Each row below holds a small network's activations on one record, seen along a few directions.
After each row come some of the record's fields: TUDI, TIR, MEFE, DOLU, NIT, KUD.
A field that a record lacks is left out.
The largest differences between rows may come from other fields.
(in the rows, 500 means zero)
Strong random noise was added to every row along 20 fixed directions; ignore it. To show where, here is one row again and again, with new noise each time:
[524 626 376 607 481 588 468 537 426 508 534 583 535 497 705 445 542 631
 642 558 522 437 547 643 579 503 566 374 459 473 531 470 360 538 583 460
 566 453]
[598 293 588 405 366 410 671 530 396 422 645 671 518 484 702 349 562 424
 471 505 467 263 447 338 281 461 452 149 616 448 524 747 259 480 398 502
 480 458]
[540 497 506 421 538 645 389 502 386 338 522 595 740 620 597 446 618 480
 424 484 611 479 673 648 540 458 508 448 459 558 585 563 445 643 547 475
 356 395]
[591 709 612 366 435 392 680 480 522 386 468 529 455 561 355 483 475 557
 544 445 494 481 372 669 437 429 414 459 429 470 710 582 306 425 564 526
 611 508]
[532 722 460 657 255 434 362 570 419 619 468 376 471 370 253 386 318 640
 445 609 563 397 661 475 537 510 611 616 431 507 566 485 634 296 391 309
 658 469]
[521 467 396 361 711 713 613 390 597 406 448 581 567 817 628 614 528 474
 380 487 403 606 489 689 635 488 345 545 419 277 364 374 440 601 745 372
 393 536]
[675 483 592 629 431 496 610 511 478 591 378 569 462 503 347 306 602 624
 527 658 410 465 256 623 624 410 406 322 440 553 605 432 548 694 446 545
 603 542]
[423 411 530 543 373 673 592 493 421 680 526 374 527 477 365 594 543 577
 533 553 521 538 566 606 503 440 520 498 595 592 440 504 424 435 652 394
 394 280]
[507 471 501 512 365 583 666 470 499 519 536 604 514 370 474 383 596 587
 673 540 604 313 313 404 395 396 401 391 535 558 735 536 230 593 653 619
 541 410]
[392 701 407 463 555 518 466 485 429 449 550 522 549 435 546 478 502 591
 546 346 579 558 672 611 519 450 598 760 535 304 603 632 428 579 475 541
 520 663]
[432 278 704 422 489 457 509 523 508 513 533 394 499 511 322 556 505 395
 373 360 421 541 729 456 468 559 553 391 693 709 364 683 511 392 415 508
 390 290]
[444 371 504 621 460 433 676 566 510 531 635 443 443 274 498 315 548 724
 498 550 657 391 669 324 469 398 472 452 707 540 520 610 156 462 610 658
 526 254]
[397 429 526 639 504 358 646 456 196 565 724 700 261 535 779 360 523 417
 391 736 451 477 612 437 454 483 636 518 378 378 445 533 418 475 642 452
 475 502]
[564 431 378 684 204 469 725 545 527 407 675 649 515 476 485 507 546 310
 471 538 302 316 358 622 391 677 565 426 545 458 559 571 421 646 387 410
 592 335]
[505 555 521 596 251 409 558 431 342 641 578 419 525 375 463 595 529 664
 579 477 273 338 320 650 585 403 566 392 384 525 556 579 564 492 600 372
 382 538]
[550 646 550 725 394 251 536 800 443 531 511 586 583 556 388 432 424 632
 299 461 517 570 500 412 499 444 423 499 317 498 591 336 594 368 344 557
 656 458]
[415 402 737 539 501 437 527 600 345 683 519 543 466 438 467 450 515 420
 488 417 377 550 506 505 595 436 558 338 466 347 427 568 707 516 366 619
 318 710]
[582 480 529 642 796 383 526 599 650 392 520 578 572 719 631 511 669 512
 486 507 518 716 292 508 588 521 480 511 390 666 568 351 452 563 596 684
 636 428]
[587 480 427 603 546 637 397 526 462 632 451 505 681 633 606 405 529 682
 507 424 421 515 512 475 609 480 550 356 548 485 418 518 496 435 402 352
 634 510]
[600 615 388 564 243 584 583 515 505 611 539 743 482 516 505 456 507 357
 736 639 543 467 468 548 229 591 564 581 416 645 702 468 418 556 390 560
 765 305]
[496 689 495 578 469 483 408 565 480 455 456 378 506 347 450 627 604 677
 486 563 540 376 389 740 620 457 412 447 532 527 549 400 586 723 576 356
 300 643]
[526 380 430 528 671 503 487 553 559 523 585 461 447 322 716 251 531 495
 617 693 757 510 512 312 518 427 608 609 610 165 469 621 440 524 448 672
 533 731]

[569 548 479 431 425 435 616 482 722 604 519 506 490 436 497 556 348 462
 519 530 483 375 467 334 397 498 357 563 368 326 483 405 519 365 551 588
 433 487]	TUDI=taf, DOLU=mol, NIT=lobu
[404 629 466 460 458 478 292 547 420 170 463 504 432 496 471 542 379 245
 534 439 531 422 445 552 546 706 714 402 438 474 620 567 567 387 470 370
 583 619]	TUDI=taf, DOLU=seza, KUD=zege
[528 425 670 622 592 491 481 494 536 539 608 451 536 534 480 388 588 396
 557 491 512 500 419 430 526 567 646 358 568 606 543 617 438 372 494 538
 558 405]	TUDI=taf, DOLU=mol, NIT=sezis
[348 562 448 610 474 459 655 769 538 495 513 641 413 517 451 550 388 428
 566 394 564 709 516 478 494 524 470 542 413 324 514 338 459 388 480 740
 671 470]	TUDI=taf, DOLU=mol, NIT=sezis
[579 725 554 440 507 651 410 363 531 539 377 494 543 477 366 399 540 577
 646 428 549 435 457 594 470 509 520 517 567 555 699 600 424 557 431 457
 604 571]	TUDI=taf, DOLU=seza, NIT=sezis
[405 537 463 432 418 630 313 436 437 575 452 671 430 458 536 569 456 279
 716 414 388 450 632 531 469 637 632 441 443 624 511 529 703 606 384 537
 498 562]	TUDI=taf, DOLU=mol, NIT=gobez
[453 374 400 430 492 446 370 604 559 491 422 414 402 417 609 621 391 543
 652 534 566 485 430 265 524 498 480 313 451 594 396 400 533 275 636 556
 529 473]	TUDI=tavu, TIR=sut, MEFE=varuk, DOLU=mol, KUD=zege
[341 567 742 668 612 768 450 324 571 712 583 525 511 567 375 436 554 263
 555 439 442 362 531 413 542 722 628 425 541 647 554 442 424 406 690 415
 385 337]	TUDI=taf, DOLU=seza, NIT=sezis
[547 362 655 557 473 394 573 532 453 709 634 488 497 355 637 455 633 410
 722 529 484 504 296 404 368 435 639 376 569 511 537 646 504 480 349 711
 443 594]	TUDI=tavu, TIR=varul, MEFE=varuk, DOLU=seza, KUD=zege
[413 336 604 360 492 797 618 431 360 461 445 634 528 481 399 273 554 399
 533 401 531 415 517 508 553 416 459 298 666 272 573 688 367 656 479 552
 416 621]	TUDI=taf, DOLU=mol, NIT=gobez
[446 438 642 634 375 645 659 609 466 704 512 585 468 449 349 536 619 379
 518 523 520 536 452 529 323 579 441 389 659 594 516 421 460 593 412 529
 426 328]	TUDI=tavu, TIR=sut, MEFE=varuk, DOLU=seza, NIT=sezis
[507 511 541 375 426 497 490 508 463 343 449 455 663 495 365 574 526 551
 427 476 610 468 407 562 527 346 357 530 359 574 672 450 508 568 659 554
 312 457]	TUDI=taf, DOLU=mol, KUD=zege
[345 526 458 582 354 321 513 609 470 436 557 521 421 308 489 674 515 647
 401 484 558 336 523 376 409 459 306 463 503 770 538 327 445 585 651 526
 354 350]	TUDI=taf, DOLU=mol, NIT=sezis
[476 406 454 625 486 412 445 641 529 427 544 395 398 281 545 454 556 489
 658 672 649 485 401 455 531 529 611 440 597 571 510 534 481 531 487 611
 556 506]	TUDI=taf, DOLU=mol, NIT=gobez
[509 509 700 458 683 464 494 410 542 579 544 428 481 532 539 500 556 420
 321 533 458 463 552 518 508 521 450 527 551 380 363 516 577 547 489 418
 208 659]	TUDI=taf, DOLU=seza, NIT=sezis
[581 246 505 512 528 717 404 587 503 443 376 620 616 602 498 364 508 378
 210 600 527 354 583 375 578 544 297 224 549 469 325 318 666 676 393 353
 343 465]	TUDI=tavu, TIR=sut, MEFE=pona, DOLU=seza, NIT=zeri
[452 625 470 549 660 552 447 452 519 453 419 652 416 651 582 544 535 477
 605 438 360 566 453 658 653 594 505 391 401 586 504 360 529 623 597 512
 605 549]	TUDI=taf, DOLU=mol, NIT=lobu
[595 616 349 390 303 617 415 406 508 563 296 478 581 512 322 495 363 546
 688 434 415 526 385 562 504 486 584 631 396 443 601 557 640 438 331 437
 735 618]	TUDI=taf, DOLU=seza, NIT=lobu
[217 202 412 542 370 442 551 585 337 290 560 366 475 467 405 666 388 478
 316 340 373 504 500 418 683 508 583 384 542 507 347 529 495 323 682 390
 406 379]	TUDI=taf, DOLU=mol, KUD=zege
[492 561 575 403 479 492 429 426 360 534 476 580 414 494 578 422 458 416
 528 607 527 443 604 508 434 501 552 473 438 493 512 546 541 487 469 463
 451 580]	TUDI=taf, DOLU=mol, NIT=lobu
[657 491 515 452 421 389 679 422 739 474 495 420 371 451 320 401 385 523
 553 687 533 388 426 441 495 476 404 498 422 502 556 481 375 348 641 577
 655 343]	TUDI=tavu, TIR=sut, MEFE=nazu, DOLU=mol, NIT=lobu
[577 620 491 505 508 387 409 472 197 580 591 504 637 664 774 432 461 676
 494 487 435 594 593 596 593 341 688 487 241 358 497 625 517 259 516 397
 542 595]	TUDI=tavu, TIR=sut, MEFE=nazu, DOLU=mol, KUD=zege
[486 591 469 524 559 468 727 516 698 555 608 561 407 405 527 489 459 416
 554 601 668 540 512 411 346 504 418 812 433 267 595 396 362 492 613 755
 483 444]	TUDI=taf, DOLU=mol, NIT=zeri
[544 591 548 498 494 488 336 473 529 366 531 327 651 452 413 457 486 521
 502 398 478 450 573 592 643 578 690 511 488 483 552 711 546 405 466 457
 473 484]	TUDI=taf, DOLU=seza, NIT=kez
[670 603 575 467 587 451 466 445 671 455 603 489 547 422 599 378 557 369
 553 545 560 379 511 547 420 584 564 528 575 339 565 682 470 573 335 561
 452 609]	TUDI=taf, DOLU=mol, NIT=sezis
[474 449 609 393 435 730 426 474 455 822 464 464 817 591 332 577 539 517
 590 328 529 685 502 429 430 343 487 700 418 549 547 536 706 444 438 579
 389 505]	TUDI=taf, DOLU=mol, NIT=kez
[474 548 486 359 344 374 562 515 396 561 554 480 428 359 622 596 359 515
 431 555 502 327 478 419 397 395 385 479 383 170 426 487 584 418 535 391
 240 762]	TUDI=tavu, TIR=sut, MEFE=nazu, DOLU=seza, KUD=zege
[518 528 379 486 330 684 546 448 361 405 487 449 694 647 384 341 316 564
 341 525 509 449 629 601 676 430 553 533 350 231 521 521 392 271 638 279
 539 376]	TUDI=taf, DOLU=mol, KUD=zege
[566 386 441 479 339 520 593 636 675 402 500 474 624 407 390 490 447 427
 673 456 585 430 277 397 515 469 440 349 439 434 632 482 441 397 555 724
 555 397]	TUDI=tavu, TIR=varul, MEFE=varuk, DOLU=mol, KUD=zege
[806 507 532 318 433 526 617 383 626 654 413 465 499 647 411 466 498 518
 540 630 410 540 477 654 373 474 406 499 547 536 438 597 502 477 304 401
 640 453]	TUDI=tavu, TIR=sut, MEFE=nazu, DOLU=mol, NIT=gobez
[422 553 403 537 486 555 575 648 577 324 351 447 319 442 364 581 413 526
 521 533 539 535 399 636 629 580 412 414 557 361 464 345 451 515 582 473
 583 525]	TUDI=taf, DOLU=mol, NIT=zeri
[405 424 699 292 591 549 540 408 469 340 435 503 470 572 306 497 535 400
 371 328 419 507 469 526 567 494 426 445 578 454 521 652 523 590 533 495
 372 631]	TUDI=taf, DOLU=mol, NIT=kez

Which values does each new row have?
[496 468 582 657 591 483 500 563 518 550 578 648 738 648 604 421 583 561
 532 153 280 436 370 357 608 537 531 186 469 593 562 546 406 424 434 587
 627 471]	TUDI=tavu, TIR=sut, MEFE=nazu, DOLU=mol, NIT=gobez
[412 386 635 620 496 406 586 596 366 416 436 522 193 439 389 323 517 467
 477 694 549 449 286 400 549 520 490 217 615 626 525 448 406 474 535 460
 657 551]	TUDI=taf, DOLU=mol, NIT=gobez
[587 608 430 483 434 378 592 387 656 429 545 490 460 368 467 496 492 558
 573 487 438 367 396 556 489 494 463 603 465 467 624 562 433 593 525 590
 536 522]	TUDI=taf, DOLU=mol, NIT=sezis
[628 552 492 496 782 492 595 539 726 681 490 535 461 504 670 280 468 692
 554 481 548 608 763 484 567 407 372 489 625 232 329 480 365 538 360 740
 590 591]	TUDI=taf, DOLU=mol, KUD=zege
[474 537 589 689 509 487 461 510 442 646 663 410 562 420 559 517 621 511
 510 633 606 450 454 445 444 495 597 560 495 629 568 482 480 450 611 454
 363 389]	TUDI=taf, DOLU=mol, NIT=gobez
[485 701 501 525 671 457 359 458 486 466 502 379 552 545 506 530 590 614
 463 453 624 643 613 589 431 540 623 765 664 671 560 585 423 499 417 397
 606 486]	TUDI=taf, DOLU=mol, NIT=lobu
[414 671 477 643 457 435 610 423 516 731 656 543 358 344 539 553 543 536
 572 503 448 503 704 555 344 554 566 766 598 580 517 511 435 599 475 574
 502 409]	TUDI=tavu, TIR=varul, MEFE=varuk, DOLU=mol, NIT=gobez
[570 409 410 328 148 422 648 471 408 494 538 581 684 523 558 691 438 550
 507 325 223 360 330 532 401 355 366 352 329 447 513 581 546 463 476 442
 397 523]	TUDI=tavu, TIR=varul, MEFE=varuk, DOLU=mol, NIT=gobez
[495 640 548 482 643 395 343 554 457 409 488 577 623 606 599 518 512 492
 432 385 564 540 451 397 488 477 502 530 352 521 608 444 598 458 457 527
 496 642]	TUDI=taf, DOLU=seza, NIT=lobu
[482 461 527 426 401 452 453 419 332 348 480 552 572 691 394 586 461 377
 231 592 441 519 579 608 582 453 456 618 183 636 530 357 705 552 653 392
 311 416]	TUDI=tavu, TIR=varul, MEFE=nazu, DOLU=seza, KUD=zege
[534 419 734 253 529 454 823 343 735 700 469 571 284 394 302 344 424 428
 529 412 430 429 637 343 282 451 288 519 704 407 481 639 298 514 410 794
 478 491]	TUDI=tavu, TIR=sut, MEFE=varuk, DOLU=mol, KUD=zege
[525 516 521 812 676 350 639 616 609 635 655 397 423 460 653 552 584 574
 482 589 428 605 397 577 617 551 564 505 513 368 354 372 497 469 540 568
 453 478]	TUDI=taf, DOLU=seza, NIT=zeri
[333 420 581 328 658 602 274 359 393 511 464 420 611 586 476 682 609 390
 569 356 599 632 299 361 430 417 573 679 507 715 613 549 657 506 605 441
 381 704]	TUDI=taf, DOLU=mol, KUD=zege
[630 488 691 463 712 350 468 390 422 474 635 584 668 730 667 453 681 430
 276 498 482 550 441 456 385 425 482 589 404 593 590 585 538 582 472 473
 364 554]	TUDI=taf, DOLU=mol, KUD=zege
[448 330 595 569 461 557 561 422 150 671 462 518 420 580 417 379 576 558
 355 591 385 660 575 604 560 387 599 523 562 533 417 590 585 591 415 385
 490 510]	TUDI=taf, DOLU=mol, KUD=zege
[361 511 513 443 602 386 538 631 310 519 431 430 387 399 508 497 464 734
 471 451 684 685 385 352 501 239 425 623 512 246 528 496 515 395 550 582
 533 830]	TUDI=tavu, TIR=sut, MEFE=varuk, DOLU=mol, NIT=zeri
